Each row below holds a small network's activations on one input, seen along a few directions.
Each table varies a few parts of the input and shows all the possible inputs, shuffled.
Descriptions start from the smaller parts, as in this example, which fits no table here: one of 2 separate values, together with either a single point or one of 11 places around a ring or (one of 4 places along a line, together with one of 8 places around a ring).
Shared parts are said once, and a part with two or three values counts as separate values.
In the rows, 128 means zero.

Other details of the inputs shift rows strongly along two fixed directions, in all tables alike. That doesn't count.

A family of inputs:
row 1: [190 166 125 142  38 143 187 167 127  76 133 121 121 134 169]
row 2: [132 139 113 135  83 125 127  98 147 105 159 133 145 138 128]
row 3: [140 132 128 131 126 118 114 109 128 136 138 114 156 140 124]
row 4: [120 130 123 144 129 104  98  75 144 132 164 113 164 153  99]
row 5: [187 162 136 146  66 132 185 179 117  86 127 109 107 131 152]
row 6: [152 143 125 138  97 116 117  98 136 122 146 116 166 153 131]
row 7: [ 59  86 137 106 230 126  98 126 116 189 107 147  98  78  97]
row 8: [101 120 114 130 130 107  70  48 157 142 165 134 177 148 100]
row 9: [125 106 145 114 179 180 175 230  99 119  46 160  54 106 180]
row 10: [197 162 136 149  43 141 182 160 125  81 128 118 125 133 175]
row 11: [137 143 118 128 102 118 104  88 146 127 155 122 168 153 116]
row 12: [108 126 116 125 120 116 106  86 150 127 157 133 146 135 108]
row 13: [ 63  78 140 105 232 129  97 121 114 195 101 148 102  77 105]
row 14: [121 135 117 133 104 108 108  85 150 116 167 124 151 148 107]
row 15: [ 80  85 136 109 202 136 110 125 117 180  98 154 100  77 126]
row 16: [139 138 119 138  83 126 125  95 147 110 157 130 148 143 131]
row 17: [127 140 123 133 131 101  92  90 138 136 161 107 171 162  92]
row 18: [106 115 132 102 167 168 153 217  92 123  49 150  52 117 162]
row 19: [172 152 132 152  65 131 183 158 126  81 138 120 102 126 151]
row 20: [108 129 120 115 145 107  87  94 140 146 150 121 155 144  92]
row 21: [ 97 125 114 110 153 107  75  78 147 154 152 127 165 145  88]
row 22: [134 105 150 125 152 162 190 201  96 137  76 143  53  56 176]
row 23: [144 137 132 136 121 116 119 114 128 132 140 109 156 145 120]
row 24: [188 155 146 151  80 134 187 182 112  99 120 101 114 129 159]
row 25: [ 74  88 126 100 222 149 111 177 102 151  66 146 104 130 110]
Each input here is: either one of 3 separate values or (one of 2 separate values, together with one of 11 places around a ring).
- Which of the alternatives is row 8? => one of 2 separate values, together with one of 11 places around a ring

A family of inputs:
row 26: [177 163 131 142  88 118 129 134 132 101 138 109 159 172 133]
row 27: [138 121 132 146 100 128 173 137 130 104 140 135 108  95 139]
row 28: [142 139 126 124 113 134 156 184 113 103 111 115 118 141 122]
row 29: [131 121 135 132 152 138 156 176 121 115 108 129 104 129 130]
row 30: [147 158 112 140  60 107 131  95 143 109 174 112 149 145 112]
row 31: [ 82  87 140 109 203 134  96  98 131 199 123 147 129  69 118]
row 32: [139 121 128 144 125 135 160 163 114  97 113 123 115 139 134]
row 33: [168 136 136 125  84 148 182 165 112 128 116 127 106  82 166]
row 34: [102 102 140 105 186 141 117 129 120 186 114 145 114  62 130]
row 35: [ 27  87 105  86 216 145  50  95 140 159 105 175 114 145  95]
row 36: [158 134 147 140  99 131 160 139 131 125 132 133 110  93 153]
row 37: [143 146 129 128 109 136 151 177 108 108 109 111 112 145 129]
row 38: [137 130 114 119  98 167 149 155 132  95  93 157 118 142 180]
row 39: [132 129 140 123 132 131 151 149 119 140 124 130  87  79 144]
row 40: [158 135 146 141  94 136 184 161 122 113 125 127  79  86 169]
row 41: [152 155 116 135  64 106 128  94 139 114 169 109 147 139 122]
row 42: [154 164 118 145  92 112 113 111 141  92 158 101 164 194 110]
row 43: [158 156 126 152  92 121 137 127 137  89 147 108 143 184 127]
row 44: [125 123 115 140 136 112  82  62 140 136 150 113 200 180 110]
row 45: [138 133 116 122  93 159 141 156 132  90  97 161 110 146 169]
row 46: [137 126 137 113 122 132 146 149 116 152 116 135 103  78 135]
row 47: [159 131 139 145 112 141 177 178 101  99  95 115  94 130 167]
row 48: [ 97 107 132 106 201 135 122 172 115 149  98 135 104 113 105]
row 49: [151 137 129 125  85 134 189 177 119 109 125 132  93  88 141]
row 50: [125 130 135 128 132 134 152 152 121 137 129 135  87  84 133]
row 51: [113 119 121 142 122  96  70  31 156 147 174 125 185 136  95]
row 52: [128 142 108 155 105 100  84  59 147 102 171 102 189 209  93]
row 53: [175 145 143 131 113 151 173 189 106 115  97 119 116 124 169]
row 54: [104 120 117 140 123  95  80  37 151 141 175 118 166 136 100]
row 55: [111 107 145 116 197 133 115 155 113 164  88 139 111 113 126]
row 56: [125 135 133 119 157 124 115 142 117 135 115 115 126 143 122]
row 57: [ 86 105 133  95 207 123  78 137 109 186  94 132 134 119  95]
row 58: [ 68  95 135 116 199 122 100 103 133 181 134 147 102  82 101]
row 59: [156 155 121 143  70 115 151 118 149  95 172 121 144 132 121]
row 60: [124 140 113 121 127 109  74  78 137 143 151 104 203 183  97]
row 61: [ 78  79 136 115 199 135  97  91 123 194 118 146 129  66 119]
row 62: [172 136 144 138 114 151 178 182 111 113  98 123 114 128 173]
row 63: [ 79  92 137 127 181 130 123 117 118 164 119 147  90  72 117]
row 64: [123 146  96 127  78 128  91  83 158  79 148 138 158 202 136]
row 65: [ 97 113 134 101 186 130 111 160 101 163  90 122 107 118 115]
row 66: [161 143 143 132  98 131 155 145 126 127 132 131 112  92 148]
row 67: [162 152 129 146  97 119 138 128 132  97 138 105 141 175 141]
row 68: [152 147 121 151  68 106 142  90 162  92 187 120 157 147 117]
row 69: [103  96 139 122 197 133 112 143 105 164  85 139 115 110 125]
row 70: [ 69 122  85 109 135 115  40  39 176 107 165 150 193 212  78]
- Changing only one part turns row 66 into row 34. The same change can be made to row 26. Which row results? => row 53
- Changing only one part turns row 67 into row 55. The same change can be made to row 41. Which row results? => row 46
- Describe the family of inputs behind these rows. => one of 5 places along a line, together with either a single point or (one of 2 separate values, together with one of 4 places along a line)
- Change only the place on the line of 5 in row 58. List by row number the other rows that result. => row 31, row 36, row 40, row 68
- List by row number the other rows that have the place on the line of 5 in common with row 59. => row 27, row 28, row 29, row 32, row 48, row 49, row 68, row 70
- Start at row 30 and move only the place on the line of 4, one step at a time. The first step leads to row 50. Which rows follow, in order? => row 58, row 63
- Change only the place on the line of 5 in row 32. List by row number the other rows that result. => row 44, row 47, row 52, row 69

A family of inputs:
row 71: [ 69 109 123  94 219 107  47  72 131 211 138 124 161 118  72]
row 72: [143 137 122 122 122 152 175 202 117  75  96 127  94 158 152]
row 73: [ 72 110 114 104 171 117  88  91 142 169 152 148 136 102  84]
row 74: [157 148 122 132  58 132 154 118 139 109 150 132 137 126 150]
row 75: [162 151 123 134  65 139 148 120 141 103 150 133 147 123 152]
row 76: [164 136 146 150 110 124 189 181 108 111 122 113  94  94 140]
row 77: [126 125 144 121 149 119 133 152 113 151 117 115 106  94 118]
row 78: [149 153 109 152  56 102 110  49 159  97 187 121 168 156 126]
row 79: [157 127 139 130  88 151 174 161 125 111 112 145  97  79 170]
row 80: [165 137 144 138 107 127 186 186 110 115 121 112  96  96 135]
row 81: [141 118 147 132 153 127 135 139 111 149 114 124 129  94 138]
row 82: [ 81 100 145 121 209 117  97 114 120 188 126 122 116  93  98]
row 83: [ 63  92 130  98 187 123  86 105 132 179 125 151 104  74  98]
row 84: [174 133 148 134  98 134 185 179 105 125 104 118 102  98 163]
row 85: [144 128 126 130 112 160 167 197  96  95  70 129 106 160 164]
row 86: [110 125 122 146 149  92  88  62 148 147 184 106 175 151  74]
row 87: [121 116 152 127 166 122 147 166 103 155 105 121  86  76 131]
row 88: [109 104 133 116 142 137 159 163 119 139 114 151  75  61 128]
row 89: [155 145 132 128 118 157 158 202 112  88  78 142  83 160 166]
row 90: [148 145 138 126 118 152 159 205 114  84  82 139  82 160 153]
row 91: [151 142 134 132 120 151 172 211 114  78  88 140  85 158 145]
row 92: [118 112 135 113 135 147 153 158 114 143 103 151  72  63 153]
row 93: [ 64  86 127 112 193 118 106 105 133 171 130 156 104  71  94]
row 94: [ 99 114 115 130 125 100  78  34 158 149 170 136 174 136 101]
row 95: [157 159 111 146  86 122  86  99 158  79 143 125 195 233 123]
row 96: [157 136 128 153  63 133 165 104 144 102 154 131 126 123 160]
row 97: [152 134 127 135 112 167 158 197 101  89  71 129 118 159 166]
row 98: [ 70  98 131 116 222 109  58  66 131 202 143 123 148 113  83]
row 99: [106 104 139 128 188 121  90  92 127 175 136 124 154 112 109]
row 100: [ 80  94 139 110 179 132 128 137 118 163 107 155  74  55 127]
row 101: [ 99 105 123 103 192 156 113 168 120 134  76 143 121 141 144]
row 102: [112 108 125 105 169 156 145 188 111 120  70 141  97 143 160]
row 103: [ 66 108 114 103 196 131  66 122 114 145  98 130 140 172  87]
row 104: [152 146 117 158  62 120 115  49 168  98 188 124 184 156 132]
row 105: [145 160  95 131  87 118  97  93 152  73 154 107 182 233 127]
row 106: [ 99 101 137 120 183 104  90  90 124 181 130 125 150 111 103]
row 107: [139 156  98 147  83 117 103 104 137  69 152 103 186 233  95]
row 108: [174 143 144 128  99 140 186 183 106 130 106 118 108 104 160]
row 109: [175 166 122 142  75 108 108  80 148 117 176  99 206 173 115]
row 110: [151 156 109 143  81 114  94  96 154  82 143 124 186 238 121]
row 111: [144 161  96 142  80 123  91  94 135  78 143 104 186 236 115]
row 112: [ 82 108 131 102 207 113  98 124 124 191 129 126 131  97  77]
row 113: [147 154 115 128  94 135 139 152 134  67 125 112 138 197 143]
row 114: [176 156 131 142  79 116 145 128 125 111 144 102 138 135 138]
row 115: [144 114 148 120 157 138 146 165 107 155  97 130 111  82 142]
row 116: [170 130 152 150 105 143 193 173 107 122 113 116  97 100 171]
row 117: [109 106 145 118 192 124 122 142 104 176 102 129  97  77 126]
row 118: [100 123 111 136 125 111  79  36 162 142 181 133 161 139 105]
row 119: [144 144 134 123  86 147 177 175 122 114 124 139  82  86 159]
row 120: [154 148 116 153  60 109 112  51 163  95 181 125 186 152 128]
row 121: [ 43  83 117 115 211 112  70  59 150 186 156 152 133  95  71]
row 122: [ 80  94 140 117 179 143 136 136 122 163 113 153  70  59 133]
row 123: [148 164 103 137  53 112 106  63 158 106 190 121 174 163 123]
row 124: [163 152 147 128 105 135 177 187 109 126 115 109  99 102 146]
row 125: [157 137 125 137  58 126 153 113 141 106 146 131 132 120 149]
- Changing only one part turns row 104 into row 118. The same change can be made to row 101. Which row results? => row 105
- Changing only one part turns row 82 into row 86. The same change can be made to row 124. Which row results? => row 112
- Describe the family of inputs behind these rows. => one of 5 places along a line, together with either one of 3 separate values or (one of 2 separate values, together with one of 4 places along a line)
- Change only the place on the line of 5 in row 117. List by row number the other rows that result. => row 76, row 81, row 87, row 106
- Change only the choice among 3 separate values in row 91. List by row number the other rows that result. => row 72, row 107
- List by row number the other rows that have the place on the line of 5 in common with row 85. => row 74, row 84, row 94, row 96, row 102, row 106, row 108, row 110, row 116, row 125
- Start at row 73 and move only the place on the line of 4, one step at a time. The first step leads to row 88. Which rows follow, in order? => row 93, row 121

A family of inputs:
row 126: [126 143 109 120 103 125 101 106 142 111 137 130 161 174 120]
row 127: [ 78 106 115 123 189 112  56  64 141 154 139 128 172 164  86]
row 128: [142 151 103 132  81 115  86  73 152 104 159 119 193 201 117]
row 129: [164 134 152 149 106 137 194 186 104 113 114 116  83  94 156]
row 130: [115 125 129 120 160 110  73  75 136 173 146 120 175 130 100]
row 131: [164 145 143 143  94 139 207 201 108 100 119 119  71  96 152]
row 132: [171 149 141 127  84 145 199 207 106 103 110 123  80  90 162]
row 133: [134 136 129 123 114 150 165 185 117  96  99 138  83 127 146]
row 134: [165 162 110 160   7 101 131  33 174  85 216 121 171 139 136]
row 135: [134 134 122 139 114 127 136 140 130  94 126 127 122 158 131]
row 136: [ 95  90 149 118 212 134 130 154 104 184  95 132  94  65 122]
row 137: [ 97  99 140  96 200 138 115 151 104 194  92 139 102  69 121]
row 138: [102 115 122 130 169  87  49  30 151 174 173 108 207 156  74]
row 139: [ 86  91 141 113 203 151 132 175 103 153  75 149  74  95 133]
row 140: [ 97 106 135 116 190 108  75  82 132 187 136 121 161 117  98]
row 141: [176 144 132 152  80 141 167 151 122  83 119 119 133 157 168]
row 142: [ 86 102 140 100 200 130 127 160 109 175 102 141  83  72 103]
row 143: [163 156 118 140  77 128 115 102 142  95 144 120 174 185 144]
row 144: [ 64 104 113  92 195 128  68 113 133 161 113 147 133 134  94]
row 145: [131 154 102 143  83 108 102  81 159  83 176 113 169 205 100]
row 146: [162 141 116 155  24 148 176 108 159  64 158 155 118 122 177]
row 147: [156 150 127 128  86 124 146 137 127 119 138 118 138 127 133]
row 148: [ 90  95 145 114 206 126 133 161 107 173 100 138  82  72 108]
row 149: [173 138 142 137  95 160 190 196 108  94  87 130  93 125 190]
- Changing only one part turns row 133 into row 142. The same change can be made to row 143. Which row results? => row 130
- Describe the family of inputs behind these rows. => one of 2 separate values, together with either a single point or one of 11 places around a ring
